Here are a small network's activations along a few directions, averaged over the inputs that share one value of a field.
Related values have similar rows: they may be neighbours, one step apart, or belong to one group.
(in the rows, 128 means zero)

Other fields vary at random and push rows far along one fixed direction, the same in every table; ignore that.

Field RAD:
gam: 152	138	144	131	120	147	113	117	156	118	118	117	132
meze: 120	141	110	131	111	150	140	87	103	124	123	131	151
fiv: 160	132	127	125	136	121	129	146	157	133	138	138	144
tepa: 119	139	123	126	113	106	120	163	106	131	143	166	124
fadi: 92	112	122	145	115	109	126	152	119	143	137	146	130
pum: 108	107	139	129	119	138	124	135	108	137	122	118	127
zaluf: 79	189	101	119	144	46	154	236	117	164	133	182	127
kofu: 110	144	110	110	118	111	145	145	129	142	125	147	148
raz: 138	100	129	121	126	192	95	42	142	89	114	87	130
dabis: 155	121	144	148	105	159	128	77	158	125	133	101	122
dezi: 118	120	115	126	104	151	133	131	114	118	114	126	134
nud: 130	136	146	132	150	98	145	154	122	118	128	136	101
fonu: 158	99	156	143	128	168	131	61	109	108	127	114	126
ged: 165	93	145	139	125	165	138	82	124	111	104	92	116
laz: 114	115	140	109	118	106	123	165	112	130	144	162	128
terev: 133	121	131	131	144	92	133	140	129	117	127	121	111
pove: 132	166	132	142	152	86	149	185	154	169	144	157	118
zovil: 110	151	115	125	109	99	147	160	130	131	127	138	141
nin: 108	120	117	136	130	133	116	106	135	114	141	91	134
dimap: 100	152	106	114	122	97	132	171	122	147	102	160	144
vez: 111	96	138	149	110	207	124	62	113	100	134	116	127
gepa: 110	111	150	126	112	155	108	119	117	126	117	133	143
sim: 150	116	145	132	146	113	129	126	131	133	99	132	120
pazo: 145	137	125	122	111	147	127	113	143	130	125	110	116
linov: 98	157	96	114	156	55	113	226	124	173	136	128	117
rafi: 180	126	135	147	118	176	125	69	137	114	138	112	138
sezi: 113	148	115	121	157	108	117	152	134	128	145	131	113
pala: 146	127	132	125	134	158	114	87	123	107	135	101	126
sog: 144	112	120	106	143	145	115	98	142	116	139	116	121
meren: 143	114	134	116	160	100	146	133	128	145	126	133	130
The values of RAD form 5 separate groups.
Which other values are in the same group as raz? Give them in the order they are listed.
> nin, linov, sezi, pala, sog
Which other values are in the same group as kofu? Give them in the order they are listed.
> meze, zaluf, dezi, zovil, dimap
Which other values are in the same group as laz? Give them in the order they are listed.
> tepa, fadi, pum, vez, gepa
Which other values are in the same group as dabis? Give them in the order they are listed.
> gam, fiv, pove, pazo, rafi

Field MUV:
gako: 150	125	140	151	85	229	128	35	146	96	127	110	147
dit: 98	104	119	127	113	158	98	110	124	120	134	101	133
letep: 120	161	122	114	135	61	107	226	135	157	150	169	116
bubug: 128	170	107	123	105	104	165	159	126	155	114	168	161
lazu: 150	151	116	111	174	80	132	153	150	142	114	112	115
ritob: 119	123	151	124	155	53	122	217	117	164	144	183	111
kol: 144	90	166	146	128	136	154	103	97	114	109	130	111
tur: 164	119	129	140	132	178	120	55	158	102	144	77	122
kika: 78	110	103	116	124	154	125	93	98	102	115	102	137
The values of MUV form a star with 4 arms.
List every value one step from kika, in the order listed.
> dit
List every value one step from bubug, in the order listed.
> gako
List every value one step from kol, in the order listed.
> ritob
